Each row below holds a small network's activations on one input, seen along a few directions.
In each table, some parts of the input vary, and every possible input appears once, in random order.
Descriptions start from the smaller parts, as in this example, which fits no table here: one of 6 places along a line, together with either a single point or one of 11 places along a line or (one of 3 separate values, together with one of 5 places around a ring).
Shared parts are said once, and a part with two or three values counts as separate values.

Rows:
row 1: [  3.0 -30.3  -2.4  -8.9  20.9  11.2  18.7  -4.4  26.6 -13.7 -25.0]
row 2: [ 14.1   6.8  20.5 -25.9  15.8 -28.0  -4.5 -10.8   0.2 -19.9 -25.3]
row 3: [ -5.0 -11.3  -3.8   7.9  20.1 -26.5 -27.8   0.8 -14.4   0.7 -18.3]
row 4: [ -0.3 -34.4  -7.5  -1.0  19.5   6.2   9.6  -6.7  19.7 -12.2 -18.8]
row 5: [  3.2  -4.4  -0.1  -4.8  21.9 -21.9 -22.2   1.2  -6.4  -2.3 -23.5]
row 6: [ 12.1 -25.5   0.5 -11.6  22.2  10.4   5.1  10.9  21.0  -3.9 -34.7]
row 7: [ -2.5 -20.4 -19.3  19.6  24.2 -12.4 -14.5   2.8 -11.6  -1.5 -21.3]
row 8: [  3.2  52.8  -8.8  19.0 -56.2  45.1  26.6  48.3 -28.7  41.6  81.8]
row 9: [ 14.6  -4.5   6.2 -10.4  19.4 -18.8 -17.9   7.4  -2.5  -8.1 -31.9]
row 10: [ 20.3 -16.9  -6.0   2.3  23.5  -7.2  -4.5   6.9  -2.0  -9.0 -32.9]
row 11: [ -1.6 -32.0 -15.4  10.3  22.2   3.3  -5.8   8.3  14.1   3.5 -25.9]
row 12: [  9.4  69.2   0.2  20.8 -88.6  53.2   9.6  23.7 -41.7  43.0  59.8]
row 13: [ -3.4   3.1   0.4  -3.0  19.0 -34.7 -13.9 -15.2  -9.7 -13.9 -16.9]
row 14: [  3.9   0.6  22.7 -30.8  11.6 -24.7  -2.7 -21.4  13.0 -17.1 -14.5]
row 15: [ -6.4 -23.6   5.7 -22.2  13.9   4.3  12.3 -19.7  30.9 -12.7 -14.0]
row 16: [-14.1 -32.9 -14.6  10.1  23.1   4.0   6.3 -10.7  16.8  -8.0 -13.2]
row 17: [-18.2 -27.9  -8.9   0.5  13.2  -5.3   1.5 -21.8  24.0  -7.5  -4.1]
row 18: [ -5.0  45.4 -11.2  34.4 -57.3  38.2  20.2  50.3 -35.0  41.2  86.6]
row 19: [ 10.6   4.9  11.1 -13.3  17.6 -32.5 -10.7 -12.7  -4.7 -17.2 -20.7]
row 20: [ -1.2  68.8  -4.8  33.3 -87.6  51.3   3.7  23.2 -48.0  43.7  62.3]
row 21: [-21.7 -39.7 -20.9  19.4  17.8   1.3   0.5  -7.8  11.0  -5.1 -10.6]
row 22: [-11.6  -2.8   8.7  -8.5  14.8 -32.6 -14.2 -27.4   5.1 -10.2  -3.5]
row 23: [ 22.1  59.9  10.6  -2.7 -55.6  52.4  38.3  57.1 -14.9  33.2  70.8]
row 24: [ -5.5  -9.8  15.4 -25.8  13.0 -13.4   9.9 -25.7  22.1 -23.4 -11.2]
row 25: [ -1.9   1.9  14.2 -19.6  14.4 -28.4  -9.3 -23.2   8.6 -16.1  -8.7]
row 26: [ -5.8 -27.0   1.2  -8.0  14.3  -3.1   4.8 -20.6  27.5 -11.5  -7.4]
row 27: [  9.7 -19.2 -13.5   8.0  22.8 -11.1  -9.4   3.1  -6.0  -3.6 -26.3]
row 28: [-22.1 -10.1   0.8  -5.3  15.8 -19.8  -1.6 -31.1  15.3 -16.7  -0.4]
row 29: [ 16.9  55.7   2.6  10.4 -62.6  49.0  27.1  55.9 -24.7  33.0  76.1]
row 30: [ -9.0 -36.7 -16.6  22.7  22.0  -1.7 -10.4   5.8   7.7   5.7 -18.9]
row 31: [-29.8 -32.1 -12.1  10.8  15.0  -5.5  -2.2 -24.3  18.3  -3.4   0.3]
row 32: [ 21.6  71.9  10.5  11.5 -89.2  58.3  11.3  26.0 -37.2  37.0  54.5]
row 33: [ 22.1  -9.7   0.6 -11.9  24.3  -2.5   3.6   8.8   4.5 -12.8 -37.3]
row 34: [ 22.4  78.1  16.3  -3.3 -85.9  64.9  19.4  27.1 -29.9  33.9  48.8]
row 35: [-13.9   0.3  -0.9   6.6  19.2 -37.3 -20.2 -17.6 -15.7 -11.2  -9.7]
row 36: [-20.1  -8.1   4.7   2.4  13.1 -35.6 -19.9 -27.1   0.0  -8.0   1.3]
row 37: [-30.5 -18.0  -4.4   6.3  13.1 -23.2  -7.0 -29.0   9.1 -15.5   2.4]
row 38: [ 20.0  -3.3  16.5 -25.6  17.9 -14.9 -10.2   6.8   1.3  -9.0 -34.9]
row 39: [ 11.7 -30.2  -5.7   1.1  21.7   5.1  -2.1  10.3  17.7  -0.7 -29.6]
row 40: [-11.0  -8.6   7.8 -15.0  15.6 -16.9   2.5 -27.5  18.4 -22.1  -5.5]
The inputs of row 35 and row 2 match in every part but one. If row 21 is changed in the same way as row 35 into row 2, which row does it become? -> row 1
The inputs of row 18 and row 29 match in every part but one. If row 3 is changed in the same way as row 18 into row 29, which row does it become? -> row 9
What is each input in this table made of? -> one of 4 places along a line, together with either one of 2 separate values or one of 8 places around a ring
Start at row 33 and move only the place on the line of 4, one step at a time. The first step leads to row 10. Which rows follow, in order? -> row 27, row 7
Which other rows does row 20 become when the choice among 2 separate values takes its other values? List them by row number. -> row 18
Which other rows agree with row 27 in the place on the line of 4? List them by row number. -> row 5, row 8, row 11, row 12, row 13, row 16, row 17, row 22, row 28

Rows:
row 41: [-20.1  30.6   8.6  16.3 -18.4  -9.1  -3.5  18.6  -9.5  18.7  63.9]
row 42: [-10.6 -20.8  -6.0  -0.2  55.4 -48.4 -15.2 -48.1  20.0  -4.9 -43.0]
row 43: [ 26.5  29.4  -2.2  -0.1 -16.7  38.0  32.9  31.6  11.2   6.2  30.7]
row 44: [  1.1  12.4   3.3  15.3 -43.9  21.9 -26.9   9.1 -17.7  22.3   5.2]
row 45: [ 13.9  21.1  -4.5  19.5 -39.0  25.3   8.0  -9.8 -23.7   1.4   6.1]
row 46: [  0.7 -52.2  18.0 -42.1  19.7 -32.7  -5.6 -33.0  33.0 -37.1 -33.1]
row 47: [ -9.5 -36.1  -6.2 -19.8  38.4 -30.2 -23.4 -63.4  33.0 -12.5 -28.9]
row 48: [-17.3  44.1   2.1 -15.9 -34.5  -7.8  -0.3   3.0 -33.3   7.5  17.9]
row 49: [-14.5 -92.5 -68.6  46.7  34.1   0.2  13.2  37.2   5.5  19.1  -2.4]
row 50: [  6.9 -39.9  31.5 -34.0  37.8 -39.2   2.8  -6.1  16.3 -42.9 -44.6]
row 51: [  5.3   7.1   5.3  37.0 -29.3  25.4 -10.7   9.9  -7.9  23.5  30.2]
row 52: [-12.0  37.4  -3.0  12.6 -24.3  -6.0  13.0   2.8 -16.6  -3.9  60.7]
row 53: [-59.4 -62.2 -33.6  39.4  24.4  43.2  19.5  -8.8  44.2  -6.8 -16.1]
row 54: [-19.9  34.0  10.8  -5.5 -30.9 -10.8 -13.0  14.2 -21.0  18.6  40.5]
row 55: [ 33.2  32.5  -1.4 -13.1 -17.0  37.7  37.1  18.8  -8.6   9.0  12.6]
row 56: [  3.4  -7.2  10.5   3.0  65.1 -48.5 -13.8   0.9   3.0 -30.1 -60.1]
row 57: [  6.3  19.3  -1.3   6.3 -46.6  22.9 -11.0  -3.3 -28.7  15.0 -15.7]
row 58: [ -7.5  41.5  -0.1  -2.2 -24.6  -5.3  17.0  -7.5 -32.5  -2.7  43.9]
row 59: [  9.9  12.9  -3.2  32.5 -34.8  27.9   2.8  -3.6 -17.4   2.2  25.9]
row 60: [  7.7 -22.5  16.7 -19.7  50.5 -34.5 -21.9   7.0   5.5 -50.4 -53.5]
row 61: [-10.5 -50.9  12.5 -34.8  27.6 -38.9   2.3 -55.5  35.1 -12.4 -30.7]
row 62: [  0.8 -16.0  -9.5  -2.0  60.6 -38.1 -35.5 -26.5   5.9 -22.7 -48.8]
row 63: [22.0 22.2  4.9  5.8 -7.7 38.8 12.3 44.6 15.5 28.6 38.2]
row 64: [ 19.3  24.1   9.8 -16.2 -23.7  32.2   3.4  41.8   2.8  32.0  10.1]
row 65: [ 24.1  31.5   5.8 -28.7 -22.3  35.9  16.8  26.2 -14.0  22.3  -8.9]
What is each input in this table made of? -> either one of 2 separate values or one of 8 places around a ring or (one of 3 separate values, together with one of 5 places around a ring)
Which other rows does row 45 become when the choice among 3 separate values takes its other values? List them by row number. -> row 55, row 58

Rows:
row 66: [ 28.2  50.8  13.3  -7.6 -40.3  28.9   6.9  23.3 -21.6  19.0  16.2]
row 67: [-17.2 -48.9   1.3 -15.8  50.6 -48.7 -26.2 -52.8  28.3 -31.4 -53.3]
row 68: [-14.7  27.1  -5.2  14.7 -28.6  14.8  12.0  11.8 -15.0  17.7  49.3]
row 69: [-13.7 -51.2   0.8 -14.7  49.7 -34.5 -11.3 -45.6  32.0 -37.0 -61.2]
row 70: [-10.0 -44.8   3.0  -8.0  61.2 -49.7 -27.7 -25.4  19.4 -25.9 -53.8]
row 71: [  5.3  11.9 -17.3  24.5 -39.1  51.5  13.4  34.0 -12.1  32.8  26.8]
row 72: [ -3.0  30.7  -8.9  23.8 -38.9  24.7   2.9  15.6 -28.8  25.2  37.5]
row 73: [ -5.4 -56.7  -7.7 -13.5  60.0 -33.5  -1.9 -25.2  32.5 -37.3 -56.1]
row 74: [ 11.3  43.3   4.6   8.0 -43.1  17.3   0.0  15.2 -32.3  17.8  30.9]
row 75: [ 19.5  43.6  21.4 -17.8 -35.1  20.4  13.9  18.5 -10.2  10.4  29.7]
row 76: [ -0.6 -52.5  -5.1  -8.5  70.3 -43.5 -11.4  -8.5  22.0 -29.0 -51.9]
row 77: [  2.1  39.8   9.4  -2.0 -35.6   8.2   8.0  10.4 -17.6  10.6  44.1]
row 78: [ -1.8   6.8  -9.8  17.0 -31.2  43.9  21.6  28.8   3.5  27.2  41.7]
What is each input in this table made of? -> either one of 5 places around a ring or (one of 2 separate values, together with one of 4 places along a line)
Which other rows does row 77 become when the place on the line of 4 takes its other values? List them by row number. -> row 68, row 75, row 78
Which other rows does row 71 become when the choice among 2 separate values takes its other values? List them by row number. -> row 78

Rows:
row 79: [-11.2  -1.6  14.0 -10.0   5.1 -17.6   3.7 -11.0   4.1  -7.1  12.5]
row 80: [ -9.0 -11.4 -11.9   7.1  16.4 -10.5  -6.4   8.9   7.9   5.5  12.8]
row 81: [ -5.6 -27.0 -10.6   6.7   0.2  26.9  14.0  -5.5  18.6  -6.5  -6.7]
row 82: [ 19.8  16.2  15.9 -24.6  14.5 -18.3  -6.1   5.0   0.4 -14.0  -8.3]
row 83: [  3.8 -24.0 -16.9   8.3  15.1  14.8   1.9  21.1  -1.0   6.8 -21.1]
row 84: [-13.8  -8.3 -13.7  21.7   3.4   0.7  -8.8 -12.5  -4.6   7.4  -5.3]
row 85: [-18.7 -11.0  -1.5   7.4  13.2  -2.5   7.5  -8.0  11.5   4.7  16.9]
row 86: [ 21.6  16.3  12.3 -15.9   5.1 -22.1  -9.9   5.1  -8.7  -7.5 -26.6]
row 87: [ -9.4  -3.6   7.2  -1.5 -13.9 -14.3  -3.6 -23.9   8.4 -12.4   6.9]
row 88: [ -0.4 -23.0  -9.7   2.4  23.7  15.7   9.4  25.3   9.2  -0.9  -6.4]
row 89: [ -2.5 -27.1  -7.9  -3.2  15.6  19.4  21.3   7.8  18.7   0.0  -0.9]
row 90: [  8.6  17.6  15.4 -25.2  -3.0  -5.8   2.3 -25.2   2.3 -20.3 -14.5]
row 91: [ -6.5 -10.4 -10.6  21.4  10.9  -7.0 -14.1   3.7  -5.2  11.0  -1.4]
row 92: [ -4.3  -0.5   1.9  -1.6   1.9 -23.4 -16.5   2.5 -12.7   1.9  -8.8]
row 93: [ 14.6  44.6  18.1  -5.6 -70.5  48.1  -5.2  27.1  -5.2  48.7  37.5]
row 94: [ -5.2  -0.5  -4.3  -2.0  -6.2 -14.4 -15.1 -17.1 -11.9  -3.0  -9.0]
row 95: [-21.4 -11.3 -11.8  10.5  -3.9   1.9   0.2 -19.6  13.2   0.8   8.6]
row 96: [ 16.9  13.8  22.8 -25.7   9.2 -13.2   6.1 -12.9   6.6 -15.5  -3.2]
row 97: [ 11.8  21.3  13.0 -15.0   2.3  -7.2  -7.5 -16.8 -14.2 -11.0 -30.8]
row 98: [  4.4 -25.8 -16.4  16.1   4.0  22.8   3.7   2.9   4.5   2.4 -21.8]
row 99: [ 13.4  56.4 -11.7  36.7 -52.6  29.8  32.9  34.8 -40.9  15.1  62.9]
row 100: [ -7.0  -0.7   6.6  -8.0   9.4 -23.6  -9.9   8.3  -1.0  -6.2   6.7]
What is each input in this table made of? -> either one of 2 separate values or (one of 4 places along a line, together with one of 5 places around a ring)
Which other rows does row 79 become when the place on the line of 4 takes its other values? List them by row number. -> row 85, row 89, row 96

Rows:
row 101: [-20.3   2.9   2.3  20.8  -7.7 -15.7 -16.6  -7.3 -25.2   4.0  29.0]
row 102: [ 26.5   9.0  -9.7  -9.4   2.4  13.0   1.7  45.3  -8.9  -1.3 -18.6]
row 103: [-18.7  -1.8  -2.7   7.8  -7.6  21.5  20.3 -12.0  12.7   4.6  24.7]
row 104: [-19.5  -4.8   6.2  11.5  -1.8   0.4  -4.0  -7.2 -10.5   7.6  35.1]
row 105: [  7.1  16.3  10.8 -31.6 -19.5   5.8  18.8  -0.6  16.4  -9.0  -3.3]
row 106: [  2.8  34.8  15.2  -4.3 -13.0 -26.3 -18.3 -19.7 -27.0   1.2 -10.0]
row 107: [  5.6  33.1  11.0 -13.9  -9.5 -15.6  -8.0 -16.9  -1.5   0.8  -3.5]
row 108: [  7.2 -15.1 -19.0  32.4   0.8  21.0   4.0  32.7  -6.6  19.2   6.0]
row 109: [ -0.4 -19.5  -8.2  12.2  -4.9  25.7  11.4  17.4   5.9  10.5  23.3]
row 110: [ 25.0  14.0   3.0 -16.7  -9.7  15.0   6.3   5.5   7.6   3.3 -12.5]
row 111: [-15.2 -68.9  -8.9  -8.8  70.5 -44.9 -15.6 -36.9  37.2 -41.1 -70.2]
What is each input in this table made of? -> either a single point or (one of 2 separate values, together with one of 5 places along a line)
Which other rows does row 104 become when the choice among 2 separate values takes its other values? List them by row number. -> row 107
Which other rows does row 108 become when the choice among 2 separate values takes its other values? List them by row number. -> row 102

Rows:
row 112: [ -5.4   6.0  30.4 -33.4   5.2 -31.5  10.4 -24.7  21.6 -12.5  25.4]
row 113: [-16.7 -31.6 -14.4  13.8  -3.1  23.6  28.3   3.9  21.7  -6.4  23.9]
row 114: [-17.5  29.7   6.6   6.1 -16.1 -31.0 -37.1 -17.3 -17.0  12.0  -1.5]
row 115: [ -4.4  35.8   3.1 -12.0  -8.0 -24.4 -10.7 -16.9 -40.7 -17.6  -1.9]
row 116: [  1.5  20.1   6.9 -12.2  -4.6 -10.5   9.2 -49.5   0.6 -24.2  -6.7]
row 117: [-16.1  -1.4 -31.4  30.6  -5.2  19.1  10.5  19.4 -28.0   0.6  12.5]
row 118: [ -1.4  36.7   4.0   9.6  -6.9 -27.7 -26.9 -21.8 -20.7  -4.0  -0.3]
row 119: [ -9.1 -19.8 -28.3  26.5  -2.6  29.6  30.9 -14.8  11.1  -4.4   6.2]
row 120: [ 25.5  18.7   5.5  -1.0 -22.2   6.8 -10.6  24.1 -20.6  19.5 -14.9]
row 121: [ 27.8 -47.2   8.2  -8.2  61.6 -13.1 -11.5   9.9  19.0 -22.2 -81.4]
row 122: [-15.2 -13.2 -26.7  40.7  -3.7   9.2 -16.1  10.2 -16.7  33.7  22.3]
row 123: [ 16.8  -0.1   6.6  -9.1 -19.4  28.4   6.8  -1.5   9.8   8.2 -20.2]
row 124: [ 22.3  12.0   2.2 -14.4 -18.0  38.3  13.5   0.4   9.0 -18.8 -26.3]
row 125: [-15.5 -80.6 -31.8  27.5  71.4 -20.4  -6.2   5.2  31.0 -15.5 -48.5]
row 126: [ 41.4  25.1   0.4   0.0 -17.0   9.5  11.7  25.1 -24.9  -1.2 -18.8]
row 127: [-13.8 -12.8  -8.5   9.4  10.7  -3.6  10.5  40.4  -3.8  18.8  50.8]
row 128: [ -4.1 -40.3  -6.3 -25.9  63.0 -69.7 -33.0 -30.7  14.4 -38.1 -55.4]
row 129: [-19.6 -34.3 -18.6  33.6 -15.1  22.8   6.5  -8.0  17.6   4.8  10.0]
row 130: [-16.5   8.2  13.7  -2.4  -9.7  -1.5 -17.7 -46.3   2.8 -14.6  -3.9]
row 131: [ 10.2  -6.9  10.5  -7.2 -23.5  27.8 -13.3  -1.4  10.8  19.6 -13.4]
row 132: [  4.0  39.3   9.1 -18.7   5.1 -35.4  -5.8  -7.0 -24.8 -13.8  18.6]
row 133: [-19.0  -4.2 -25.5  46.6  -8.7  10.9  -4.2  15.3 -10.3  14.7  11.5]
row 134: [ 36.1  24.5  14.5 -24.8   1.2  -5.2   5.4  47.0  -1.9  14.3  18.4]
row 135: [ -2.7  28.5  22.3 -31.7   3.7 -50.8  -9.3   5.8 -12.3  -0.9  32.3]
row 136: [-26.9 -31.2 -24.8  26.7 -10.1  19.8   1.9 -11.2  15.4  32.1  10.6]
row 137: [-26.9 -29.0  -8.3   0.0  14.2  19.5  29.0  10.5  28.5  10.9  37.7]
row 138: [ -9.2  -4.4 -13.4  27.7   7.6   8.9  15.9  25.4 -14.8   8.5  31.9]
row 139: [-10.5  15.5  21.9 -24.3   3.6  -6.5   3.4 -36.4   6.9 -27.3   8.8]
row 140: [  8.9  18.3   9.9   6.8 -17.7  16.8 -23.2  20.0 -18.4  25.9 -17.1]
row 141: [ 18.5   5.0  16.6 -26.5 -12.9  26.6  28.0  12.8  16.0  -9.6 -14.9]
row 142: [ 39.5  29.7   3.2 -19.0  -6.3   4.5   9.8  36.8 -16.0   6.5  -0.4]
row 143: [ 14.5  -1.8  26.6 -34.4 -10.6  19.4  13.9  26.4  30.9  -9.4   5.9]
row 144: [-16.3   5.7  15.9  -0.5  -6.1 -10.0 -19.8 -50.6   3.8  10.3  -1.4]
What is each input in this table made of? -> one of 3 separate values, together with either a single point or (one of 2 separate values, together with one of 5 places along a line)
The inputs of row 115 and row 117 match in every part but the choice among 3 separate values. If row 128 is changed in the same way as row 115 into row 117, which row does it become? -> row 125
Which other rows does row 141 become when the choice among 3 separate values takes its other values? List them by row number. -> row 113, row 139
